W =
[[ 63  47  34  26  13  -2   7   5  -4   6  -4   7 -11  19  27  28]
 [ 10  -3  -1   3  -1   4  22  31  41  48  44  29  12  16   2  -3]
 [  4   8  -3  -3  14  18  31  43  40  47  21  20  -2  -3  10   2]
 [ -5   6  10  17  36  45  43  38  28  16   6   3   3  -5   1   2]
 [ 39  37  34  21   8   8   0   1   5  -6   4  -2  19  17  23  44]
 [ 18  28  12  -1  10   6  -8  -1   0   0   1  19  36  24  50  51]]
Rows and columns are numbered from 1.
Find the entry in row 2 and column 2.
Answer: -3
Find the entry in the bottom-left corner.
Answer: 18
Find the top entry of the column that holds the largest entry.
Answer: 63
Find the entry in row 1 and column 2.
Answer: 47
Find the entry in the bottom-right corner.
Answer: 51
The entry directly below the largest entry -> 10
Find the entry directly below -6.
Answer: 0
Find the bottom entry of the column that holds the smallest entry.
Answer: 36
The entry at row 1, column 3 is 34
Find the entry in row 3 and column 1.
Answer: 4
Find the entry in the top-right corner.
Answer: 28
The entry in row 3 and column 3 is -3
Find the entry just right of 41.
Answer: 48
The top entry of the column that holds the smallest entry -> -11
The entry just right of the smallest entry: 19
Find the entry in row 3 and column 2.
Answer: 8
Find the entry directly below the smallest entry.
Answer: 12
Find the entry just left of the smallest entry.
Answer: 7
Find the entry just right of 20.
Answer: -2

Read these off the table that follows. Indices start at 1.
1) What is the bottom-right entry?
2) What is the entry directly below the largest entry?
3) What is the entry in row 1 and column 3?
4) What is the entry in the bottom-left corner?
5) What is the entry directly below the smallest entry?
6) What is the entry at row 2, column 1?
7) What is the top-right entry?
8) What is the entry directly above 313?
[[301 349 474 381 362 352]
 [319 407 375 537 330 347]
 [335 374 374 527 386 419]
 [219 332 478 635 349 241]
 [273 164 292 205 347 391]
 [344 297 317 216 323 285]
 [322 236 340 243 379 518]
 [467 336 468 414 343 244]
 [318 310 494 506 331 450]
 [313 282 257 417 329 245]
 [423 419 375  87 357 469]
 [411 274 376 593 362 326]
 [395 291 357 775 372 415]
 [378 346 309 437 284 306]
 [371 414 368 170 330 412]
 [472 419 364 375 368 371]]
1) 371
2) 437
3) 474
4) 472
5) 593
6) 319
7) 352
8) 318
